A small network was trained on invented records. Each row is its activation on one of them, seen along a few directions.
Here are examples, each followed by its value of one field, Zef.
Records without Zef are marked absent.
The largest differences between rows may come from other fields.
In the rows, zero is written as 500.
Random noise pushes rows far along 17 fixed directions. That doesn't count. These rows show it; they differ only by the noise:
[364 684 813 715 534 518 593 246 490 587 654 618 345 431 361 633 677 657
 539 159 419 377 570 393 404 566 475 239 656 520]
[522 362 277 712 629 562 455 771 508 612 512 540 493  74 329 543 536 333
 350 570 418 527 724 352 692 622 637 612  80 695]
[512 681 253 573 557 612 595 631 455 490 418 555 339 482 312 504 497 479
 589 583 243 720 508 128 835 528 688 648 428 415]
[597 517 786 384 597 270 463 762 294 359 399 386 480 490 212 332 544 482
 470 528 788 601 160 523 406 251 466 779 808 506]
[483 609 510 458 556 591 590 324 619 516 517 674 378 840 654 644 536 609
 657 638 305 522 410 358 511 462 610 454 697 448]
[330 556 505 480 429 667 360 580 600 357 512 426 491 511 485 260 699 490
 506 416 363 712 244 170 715 761 563 468 539 467]
[606 505 452 468 688 380 645 399 644 717 639 577 540 672 332 414 218 407
 527 776 509 679 675 511 470 257 527 620 592 630]
[580 662 454 400 520 873 479 547 391  53 440 643 414 570 315 484 568 594
 556 596 615 800 268 340 774 523 529 625 494 381]
[189 659 442 394 640 469 664 490 506 399 532 923 552 445 484 500 701 553
 836 522 518 325 397 569 408 527 682 145 502 491]
[715 387 557 706 624 501 480 651 345 501 525 433 408 601 525 621 595 476
 458 417 510 370 581 659 420 639 660 449 492 428]
[441 270 535 474 639 633 539 426 702 640 428 442 483 693 796 683 415 560
 462 649 358 602 387 262 481 596 459 371 536 519]
[611 648 450 497 590 331 610 567 185 500 325 390 427 348 298 635 277 553
 529 259 516 599 597 583 608 417 388 626 565 303]
[556 545 318 524 404 381 448 450 113 464 596 349 438 789 568 791 650 371
 377 458 606 618 386 565 507 381 747 451 548 447]
[629 322 644 539 556 658 529 471 195 293 524 541 588 574 197 615 694 623
 382 694 608 700 339 456 406 455 637 568 680 786]
[508 460 395 431 258 639 439 413 464 304 652 612 598 530 455 336 782 453
 401 636 713 641 394 587 349 387 544 494 499 619]
[530 420 625 466 330 391 356 837 466 218 182 537 293 773 445 422 505 586
 663 372 472 448 339 526 599 431 394 515 603  79]
[458 559 653 689 575 728 690 518 381 477 528 443 399 503 273 589 512 545
 439 692 638 788 408 217 485 274 488 330 447 463]
[490 412 337 259 379 366 432 446 331 516 264 337 784 458 768 536 393 576
 491 697 246 627 468 709 476 506 441 744 718 580]
[446 240 751 396 638 232 170 601 437 431 513 423 470 437 425 744 448 327
 206 311 833 471 339 549 619 445 418 649 493 674]

[458 376 659 606 677 510 594 418 552 578 590 397 463 397 528 471 493 445
 359 250 616 395 602 514 421 765 458 241 644 409]
n4
[461 815 606 434 716 488 489 530 480 376 533 725 385 557 342 674 482 574
 716 451 507 487 345 439 674 417 603 585 524 492]
n1
[344 857 585 514 804 607 533 327 332 397 826 446 628 281 447 545 419 361
 468 354 829 578 534 722 619 647 547 235 431 489]
n4
[503 418 631 518 705 473 378 689 616 595 555 358 563 576 709 405 609 398
 517 637 437 407 291 482 446 673 680 529 523 615]
n2
[445 377 313 451 571 548 718 531 455 586 552 338 662 576 431 267 438 347
 496 662 665 772 463 427 397 491 599 257 475 456]
n2
[550 610 415 503 507 475 485 691 623 704 531 488 529 145 452 289 791 549
 512 557 351 520 262 219 349 489 540 839 455 846]
n8
[482 321 539 565 560 322 217 775 540 312 616 672 474 691 203 336 581 302
 485 419 503 388 543 545 741 687 738 496 467 567]
n9
[370 670 627 568 617 776 485 649 642 426 428 421 480 479 678 399 481 503
 605 765 293 549 405 314 752 675 623 482 448 351]
n5
[686 327 521 564 496 600 519 510 371 521 427 327 482 501 546 593 606 588
 418 347 469 503 452 461 428 697 567 541 546 518]
n1
[680 605 490 478 567 613 671 142 429 600 607 438 411 395 452 722 467 612
 281 364 586 683 495 347 433 432 347 655 708 639]
n6
[361 680 707 597 380 521 212 523 729 433 634 618 418 391 595 534 557 527
 524 283 496 362 535 595 563 516 307 410 287 426]
n5
[130 419 618 509 345 450 532 291 690 545 483 613 206 443 637 616 748 263
 236 568 480 324 523  82 702 440 703 448 814 424]
n4
[388 515 540 450 605 425 425 425 572 483 612 650 640 557  96 360 364 630
 630 334 335 713 496 371 645 649 387 465 566 729]
n3
[686 356 728 686 755 258 462 702 328 802 593  85 566 629 591 577 530 480
 411 438 534 446 304 559 183 549 577 479 603 680]
n8
[386 494 263 169 506 370 430 580 523 363 417 434 655 466 565 150 482 288
 511 542 551 591 357 531 691 661 635 662 674 439]
n8
[521 260 404 350 565 610 623 477 769 437 389 743 428 543 708 423 504 536
 623 425 527 306 613 560 433 703 447 342 577 265]
absent
[554 595 570 510 535 444 424 567 610 438 591 624 496 651 313 400 318 519
 633 479 600 571 573 644 528 338 368 437 433 421]
n6
[534 523 585 677 478 460 398 555 767 684 671 506 329 811 617 465 672 506
 579 427 357 328 378 314 379 561 597 434 415 562]
n10
[418 471 691 666 311 662 521 196 408 372 631 556 414 426 490 596 612 439
 303 466 704 330 796 703 445 464 519 268 503 429]
n10
[241 465 636 549 561 406 604 329 562 617 668 576 521 336 369 474 581 350
 340 638 645 400 547 395 405 381 597 388 547 748]
n10
[338 279 823 500 372 507 368 475 405 338 289 590 457 505 275 765 536 668
 484 434 449 520 448 360 635 429 432 461 590 566]
n1
[492 244 418 390 664 364 494 577 681 592 689 666 651 484 326 292 545 380
 511 405 781 418 437 559 277 578 527 372 291 800]
n7
[554 542 610 511 576 751 534 136 488 445 620 585 458 496 644 773 582 586
 338 598 480 450 503 464 504 575 528 576 642 696]
n3
[702 309 356 457 535 374 396 573 764 655 458 549 512 438 647 282 542 548
 587  86 245 183 614 592 403 967 454 622 468 553]
n7
[600 433 508 233 801 616 595 603 413 427 480 379 676 559 480 394 504 552
 512 692 705 792  43 343 423 579 563 612 670 679]
n9
[313 470 337 424 488 604 545 221 606 587 606 613 710 501 624 651 348 601
 547 529 458 656 590 557 438 488 311 177 328 633]
n6
[380 310 673 434 653 628 629 457 606 530 248 286 479 377 841 577 258 512
 416 518 490 471 551 430 572 651 291 360 643 200]
absent
[490 513 558 523 511 287 462 674 639 732 518 581 559 580 471 453 634 704
 709 537 225 427 213 342 218 398 443 571 507 782]
n5
[661 879 668 615 696 726 763 271 433 504 711 505 552 413 270 313 440 692
 623 435 511 657 586 558 351 560 423 468 663 533]
n7
[323 350 501 554 284 558 243 583 706 415 539 627 541 247 584 441 708 371
 259 752 495 406 477 406 569 444 466 650 283 770]
n3
[508 506 521 500 422 331 582 665 561 563 306 648 441 461 426 398 437 593
 699 496 330 368 629 562 435 394 405 535 599 334]
n9
[476 425 579 778 381 615 571 376 700 604 677 491 313 460 368 364 577 370
 260 525 454 498 786 263 555 477 514 443 498 492]
absent
[702  79 526 380 453 175 410 717 429 482 346 453 436 616 200 430 423 365
 343 414 781 485 446 543 432 289 443 733 573 535]
n2

Here are new rows. What is Zef for each?
[489 392 642 643 380 528 582 409 492 433 520 611 324 688 256 570 451 395
 399 747 594 506 769 453 620 210 589 463 551 409]
absent
[463 318 485 534 363 610 555 599 668 529 292 421 366 269 718 380 661 522
 397 375 454 336 458 329 406 661 367 486 494 341]
n8
[634 585 553 334 577 465 557 348  82 285 237 517 545 466 437 759 379 662
 539 465 388 523 583 733 666 534 567 782 908 418]
n2
[475 633 722 430 750 621 508 354 729 572 665 526 767 601 650 310 344 604
 678 831 327 599 530 695 423 597 486 470 743 670]
n6
[291 485 370 431 187 390 485 414 596 697 547 600 517 455 741 570 848 529
 488 599 400 411 313 361 224 287 535 467 489 695]
n5
[565 360 613 675 290 567 403 774 524 395 503 469 608 282 349 155 714 456
 387 775 552 486 575 652 334 411 480 578 440 600]
n6
[659 649 445 410 703 422 411 606 647 523 531 471 328 421 853 615 390 305
 464 337 768 233 523 718 574 511 455 676 342 237]
absent
[447 628 599 555 221 446 307 346 361 513 498 446 550 593 789 790 742 810
 580 251 275 381 290 621 250 497 324 403 514 616]
n8
[631 588 503 673 520 592 461 418 476 554 589 462 449 804 726 654 398 502
 616 507 280 384 799 761 575 652 681 343 488 271]
n5
[717 804 141 432 508 655 690 280 768 594 673 771 254 636 545 505 519 571
 640 313 468 569 534 317 490 471 445 576 492 378]
n6
[632 632 134 451 412 424 628 302 795 724 770 723 271 601 670 446 663 319
 460 371 583 345 555 377 360 411 626 588 489 483]
n5
